Small tables with named rows and columns. After each table, cells are looked up by row and column.

Table Kef
|  | Karut | Vekefa | Foze |
|---|---|---|---|
| Nama | 220 | 52 | 212 |
| Ganal | 48 | 194 | 153 |
| Diralun | 182 | 62 | 155 |
| Nes | 136 | 203 | 143 |
| Binimal | 207 | 84 | 140 |
| Pemi | 190 | 42 | 181 |
| Mok | 82 | 232 | 229 |
| Bok | 99 | 50 | 224 |
| Kog | 40 | 143 | 141 |
| Zisi | 47 | 50 | 146 |
| Pibel | 104 | 179 | 72 |

What is the Karut of Nama in Kef?
220
What is the Karut of Binimal in Kef?
207
What is the Vekefa of Pemi in Kef?
42
What is the Foze of Diralun in Kef?
155
What is the Karut of Diralun in Kef?
182
What is the Foze of Bok in Kef?
224
What is the Vekefa of Bok in Kef?
50
What is the Foze of Zisi in Kef?
146
What is the Foze of Nama in Kef?
212
What is the Foze of Mok in Kef?
229
What is the Vekefa of Diralun in Kef?
62
What is the Vekefa of Binimal in Kef?
84
What is the Karut of Pemi in Kef?
190
What is the Foze of Nes in Kef?
143
What is the Karut of Pibel in Kef?
104
What is the Karut of Kog in Kef?
40
What is the Vekefa of Kog in Kef?
143
What is the Foze of Ganal in Kef?
153
What is the Karut of Nes in Kef?
136
Row with the largest Foze: Mok

Nuletev =
columns: Sotef, Buva, Keloro, Vizita, Kig
Tatu: [133, 248, 81, 219, 223]
Vuv: [187, 171, 158, 154, 132]
Nedulo: [122, 182, 187, 152, 61]
Muk: [210, 40, 78, 212, 131]
Gevilud: [94, 105, 212, 179, 169]
Paz: [100, 118, 228, 99, 167]
Legi: [128, 200, 46, 204, 81]
Fanorob: [119, 136, 229, 166, 142]
Dake: [88, 134, 155, 118, 150]
Molu: [149, 243, 67, 194, 237]
Temesan: [200, 177, 177, 135, 120]
Mik: [226, 133, 199, 125, 166]
Biz: [236, 157, 99, 68, 163]

Keloro of Molu is 67
Buva of Fanorob is 136
Buva of Molu is 243
Kig of Temesan is 120
Kig of Molu is 237
Sotef of Temesan is 200
Buva of Biz is 157
Vizita of Temesan is 135
Keloro of Fanorob is 229
Vizita of Nedulo is 152
Vizita of Molu is 194
Kig of Legi is 81
Keloro of Temesan is 177
Vizita of Gevilud is 179
Kig of Mik is 166
Kig of Paz is 167

Dabun:
columns: Bugev, Niro, Nedifak, Lol, Papu, Fep, Kevazul, Tob, Lirune
Roreva: [645, 798, 559, 455, 576, 390, 289, 328, 579]
Mel: [827, 868, 663, 438, 585, 416, 101, 268, 714]
Mul: [561, 666, 486, 383, 431, 954, 642, 829, 289]
Lubu: [780, 766, 572, 315, 596, 817, 375, 599, 368]

Lol of Mel is 438
Nedifak of Lubu is 572
Lirune of Roreva is 579
Papu of Roreva is 576
Papu of Lubu is 596
Papu of Mul is 431
Niro of Roreva is 798
Lol of Lubu is 315
Lirune of Mul is 289
Tob of Mul is 829
Bugev of Mul is 561
Lol of Mul is 383
Papu of Mel is 585
Niro of Lubu is 766

Padol.csv
,Rodaref,Kamefo,Gazem
Vib,108,194,174
Pul,74,41,126
Mikasuk,237,107,115
Padir,186,204,163
Mam,136,166,220
Nek,75,46,131
Dov,196,186,202
Depobas,73,71,78
Kopova,169,135,126
Rumafog,88,42,117
Vos,190,122,141
Vuvafef,96,57,136

Rodaref of Vuvafef = 96
Gazem of Mam = 220
Kamefo of Depobas = 71
Kamefo of Nek = 46
Rodaref of Mam = 136
Rodaref of Vib = 108
Rodaref of Padir = 186
Rodaref of Rumafog = 88
Kamefo of Vuvafef = 57
Rodaref of Vos = 190

Lifo =
	Felit	Bebagun	Topin	Munu	Silikad	Libeg	Kase	Bafa
Geta	-1643	-1905	-3408	-2338	2064	5540	623	2648
Kek	-6460	-1924	-2794	-7128	-6196	2661	-6493	-3539
Pur	-947	-2492	-2617	-892	-1502	2978	-1682	2441
Sifi	-4115	-3906	-4867	-4555	-3303	5600	-4073	1698
Kosuvul	-6846	-1765	-2655	-7557	-6603	2435	-6868	-4149
Nokopu	-3282	-452	-23	-3233	-5827	-1150	-5070	-3436
Lel	3606	3722	5000	4187	1394	-5621	2538	-1983
Ludo	-4743	-958	-831	-4892	-6890	-297	-6312	-4069
Soditid	-4021	351	173	-4365	-4698	-708	-4414	-4516
Kinupod	-1302	-2413	-4077	-2021	2902	6556	1230	3870

Soditid, Silikad -> -4698
Sifi, Felit -> -4115
Kinupod, Bebagun -> -2413
Lel, Bafa -> -1983
Sifi, Munu -> -4555
Soditid, Felit -> -4021
Row with the largest Libeg: Kinupod

